A small network was shown many inputs. Here are its activations along a few directions, one row for each input.
Each table varies a few parts of the input and shows all the possible inputs, shuffled.
Descriptions start from the smaller parts, as in this example, which fits no table here: one of 8 places around a ring, together with either a single point or (one of 2 separate values, together with one of 4 places along a line) or one of 11 places around a ring.
Shared parts are said once, and a part with two or three values counts as separate values.

Other details of the inputs shift rows strongly along three fixed directions, in all tables alike. That doesn't count.

A family of inputs:
x1: [ 16 -10   1   3  -5   6   1  -6   1   7  14  -1 -13]
x2: [ -4  14  17   8 -10  32   1 -10  -7   4   5 -12   7]
x3: [ -3 -10  -9  -7  -5 -17   4   1  11   1  -8   7  -5]
x4: [  0   7  10  10  -9  29   1  -2  -7   2   3 -16  12]
x5: [ 15  -8  -6   7 -12  16   0  -7   3  13   6  -1 -14]
x6: [-14  10   8   6 -11   9   6   5   5  -3 -10   4  24]
x7: [-14  10   3  -4  -2  -6  -1  11   0 -12 -12   2  14]
x8: [ 15  -8   6   2 -13  15  -1 -12   7  16   9  -6  -8]
x9: [  0  -4   3  -5  -7 -16   3  -4   9   4  -6  17  -5]
x10: [ -2  -3  -2 -11  -7 -19   6   0   9   1  -1  14  -7]
x11: [  4  -8 -11  -1  -1 -13   2   3  13   4 -10  16  -3]
x12: [  2   0 -11  -2  34  -8 -11  12 -21 -13   9 -16  -6]
x13: [  3  15  10  13  -8  36  -5   0  -6   8   3 -12   9]
x14: [  4 -11  -4  -2  -7 -19   3   4   9   2  -7  13   0]
x15: [-13  10   9   8  -8   6   4   5   4  -2 -14   2  23]
x16: [ -3  -4  -3 -13  -4 -17   3  -4  12   5  -6   9  -5]
x17: [  9 -10  -9  -3   6  -3   1 -10  -3   5  12  -7 -22]
x18: [-15   7  -3   0  14 -11   1  10  -1 -11 -12  -1  11]
x19: [-14   6  -6  -6  16 -13  -4  12  -1 -11 -11  -1  13]
x20: [ -1  -5   0  -8  -7 -15   5  -2   9   2  -2  19  -5]
x21: [  3  -7  -8  -5 -13  -4   2   1  16   5 -11  15   0]
x22: [  3 -12  -7  -5  -6 -18   5   6   8   0  -2  14   0]
x23: [-15  13   7  -1  -8  -2   4  11   2  -8  -8   5  15]
x24: [-14  14   9  -4   3  -4  -6   4  -2  -6 -10   8  15]
x25: [  1   4 -11  -5  38 -12 -11   8 -22 -13  11 -13  -9]
x26: [  9  -8   3   2 -11  13   3 -16   1  13  10  -3 -15]
x27: [  3  10  12   9  -8  23  -5   2 -11   4   6 -14  11]
x28: [ 13  -9   5   5 -13  16   6 -11   7  13  12  -3  -9]
x29: [  1   6   6  12  -2  18  -4   3 -13  -3   5 -13   7]
x30: [ -1  -4  -4 -13  -6 -20   3  -1   7  -2  -4  10  -8]
x31: [-10  15  14   2  -9   5  -6   5   4  -3 -10   5  22]
x32: [-16  13   6   0   1  -5  -4   4  -3 -10 -11   9  13]
x33: [ 14 -10   3   2 -13  15   2 -12   7  11   9  -5  -9]
x34: [ -1  -2   0  -8  -6 -21   5  -2   9   2  -5  12  -8]
x35: [  0   0 -12   2  28  -6  -9  11 -20 -15   8 -15  -8]
x36: [ 15 -13  -1   1  -9  10   1  -7   3  15   8  -8  -7]
x37: [-16  14  10   3   1   1   3   0   2  -4 -13   7  16]
x38: [ -3   4  -9  -2  29  -1  -4   2 -17 -12   8 -15  -6]
x39: [-15  15  12  -2  -6   2  -1   2  -1  -8 -11   8  16]
x40: [  0 -14  -9  -3  -7 -14   3   0  11   2  -8  11   1]
x41: [  2 -11  -5  -3   1 -17   3  -2  14   2  -8  13  -1]
x42: [ -4   5  -9   0  31  -2  -1   3 -17 -11  12 -13  -6]
x43: [ 11  -8  -4  -1   5  -2   5 -10  -2   8  11  -7 -21]
x44: [  1  15   9  16 -10  37   1   1  -5   6   6  -9   9]
x45: [ 12 -14  -8  -4   0   2   3  -5   0   5   9 -11 -17]
x46: [  3  -8  -3  -4  -8 -15  -2  -1  11   0  -6  14  -2]
x47: [  2   2  -6   5  25  -3  -5  10 -18 -11   7 -15  -6]
x48: [-18  13   9   1  -1   4   4   1   2  -5  -9   8  17]
x49: [ 17 -10   1   1  -8   8  -2  -8   1   7  11  -4 -13]
x50: [ 18 -10   1   5  -2   2  -1  -6   1   8  10  -2 -15]
x51: [  2   7   8   9  -6  22  -2   3 -12  -2   5 -14   9]
x52: [ -1   1 -18  -2  45 -18 -11   9 -26 -20  11 -12 -14]
x53: [ -1  -8  -3 -11  -1 -15   0  -5  10   5  -6  14  -3]
x54: [ 10 -11  -5  -1  -3   5   7  -4   1   9  13  -8 -16]
x55: [-15  11   7   5  -5   5  -2   1   6  -6 -13   4  20]
Description of these inputs: one of 5 separate values, together with either a single point or (one of 2 separate values, together with one of 5 places around a ring).
Q: The inputs of x33 and x41 match in every part but the choice among 5 separate values. If x38 is changed in the same way as x33 into x41, which row does it become?
A: x43
Q: The inputs of x44 and x5 match in every part but the choice among 5 separate values. If x48 is changed in the same way as x44 into x5, which row does it become?
A: x26
Q: Change only the place on the ring of 5 in x12. List by row number the other rows that result.
A: x24, x25, x27, x31
Q: Change only the place on the ring of 5 in x34. List by row number the other rows that result.
A: x9, x14, x47, x50
Q: Change only the choice among 5 separate values in x40. List by row number the other rows that result.
A: x4, x6, x15, x36
Q: Change only the choice among 2 separate values in x25. List by row number the other rows that result.
A: x16
